Each row below is a small network's average activation on inputs in which a field has the value named, seen along a few directions.
Values that are neighbours, or in one group, have similar rows; names and order tell nothing.
Strong random noise was added to every row along 4 fixed directions; ignore it. To show where, here is one row again and again, with new noise each time:
[-118 -286   81 -156  321  328  431 -530 -312   97  -12  -40 -135  462
   15  -98  417 -195 -105   74]
[  97  224  297  251 -238 -420 -365  398  145  -83   11  341 -103 -638
  -54 -141 -159  367   46 -286]
[ -99 -321   85  126   -6 -243   17   57  -36 -157   94  254 -485 -205
 -256 -134   87  -13  126 -311]
[-293  296   52  -93 -170  -26  280  236 -162  -52  201   33 -108 -129
   69    6 -423  234 -376 -267]
[ -80 -135   35   24  360  502  606 -740 -656   31  221  155  -92  550
  217   78  262 -212 -391  -95]
[ 466   76  391  646   53 -197 -402 -228 -236 -100   97  731  -41 -467
  130  -41  248  184   36 -327]


D, 12 values:
d9: [ -92 -317  157  181 -163 -310 -222  264  213 -139   69   58 -577 -347
 -349 -213  -27  -27  253 -289]
d12: [ 413 -279  -70  458  -38 -362 -391  182  349   28  -29  203   41 -342
   84   54   -1 -158  194 -149]
d7: [ -16 -459  -97   36  -95 -245 -284    2   69 -189  -10  236 -470 -174
 -544  -40  153  -44  462   40]
d10: [ -84 -627   42  120  222  414  270 -889 -483 -247  240  125 -376  672
 -345  117  437 -584  109    0]
d5: [ 338  318  513  113  161   26 -408 -152  122  401 -328   46  366  -36
  202 -176  349  184   97  512]
d3: [ 242  -46 -294   49 -314 -362 -343  706  528  126 -198 -264  293 -391
   53 -169 -114  254  219   65]
d6: [ -21 -850   27  217  313  -28  186 -248  -65  -18  -61  101 -783  135
 -484 -208  452 -451  377  -93]
d4: [  93 -180 -406  120  116  118  406   -4   27 -119  115  -64  134  280
  109  289  -31 -237  -68 -174]
d1: [ 490  272    6  308  117  -63 -621 -199  -89 -112  -43  370  492 -257
  373  325  116   11   -1   55]
d8: [ 243 -128   26 -258  326  362 -129 -541  332  270 -409 -498  539  440
  127  -30  784 -231  477  703]
d2: [ -29 -471  -64   39  110 -188  -92 -326 -216 -188   15  241 -542  106
 -321   68  227 -426  335 -123]
d11: [-137   73 -718   -4   32  157  163   56 -304 -448  416  222  -77  169
   28  284 -475  -98 -117 -349]
D is arranged as 4 separate groups.
Q: List the group mates of d9, in the order listed.
A: d5, d6
Q: List the group mates of d1, in the order listed.
A: d8, d11
Q: List the group mates of d3, in the order listed.
A: d12, d4

B, 12 values:
b3: [ -72 -654 -364 -291  208  -15  180    0  433  133 -254 -390  -63  295
 -168  -84  163 -421  361  133]
b4: [-327 -712   27  -93   98  -21  113  -83  -98 -242  -82   18 -770  146
 -597 -219  195 -405  177  -83]
b12: [  87 -201  -33    5  120  -39 -281  -12  160  -34 -118   22  -61  -84
 -206   -8  255  -44  245  255]
b8: [ 152  -64 -131  -17   50  113 -213 -402 -201 -178   48  245  -12  192
 -148   85  135 -129  242  186]
b1: [-250  -11 -516 -468 -133 -254  443  629  393   67 -164 -556   84  206
  -29   58 -387  -80 -145   29]
b11: [ -46 -326  367  -74   -4 -387 -360   65  410   58 -181   72 -393 -258
 -387 -205  379  -40  463   63]
b9: [  60 -298 -382  225   61  120  189  -73   21 -220  226 -121  159  251
  232  240  105 -212  121 -175]
b6: [ 269  -60  395  238  258  134    4 -274  -39  275 -170   62   55   85
   45 -224  419    5   33   42]
b7: [-133  -37 -130 -248 -111   -7  -99  140  181  -68 -201 -233   33 -199
 -174   20    9   -1  331  285]
b10: [ 302  632  197  419 -361 -296 -287  334 -152   93  216  352  223 -541
  239  -37 -357  599 -400 -400]
b5: [ 518  880  675  523 -228  -64 -729 -277 -405    2  128  712  290 -458
  403   84  -56  368 -297  -77]
b2: [-101   62  241  -33   23 -143  -98  360  295  115 -117  -55  102 -356
   71 -265   37  344  153  -21]
B is arranged as 4 separate groups.
Q: List the group mates of b6, in the order listed.
A: b10, b2
Q: List the group mates of b11, in the order listed.
A: b4, b5
Q: List the group mates of b1, in the order listed.
A: b3, b9
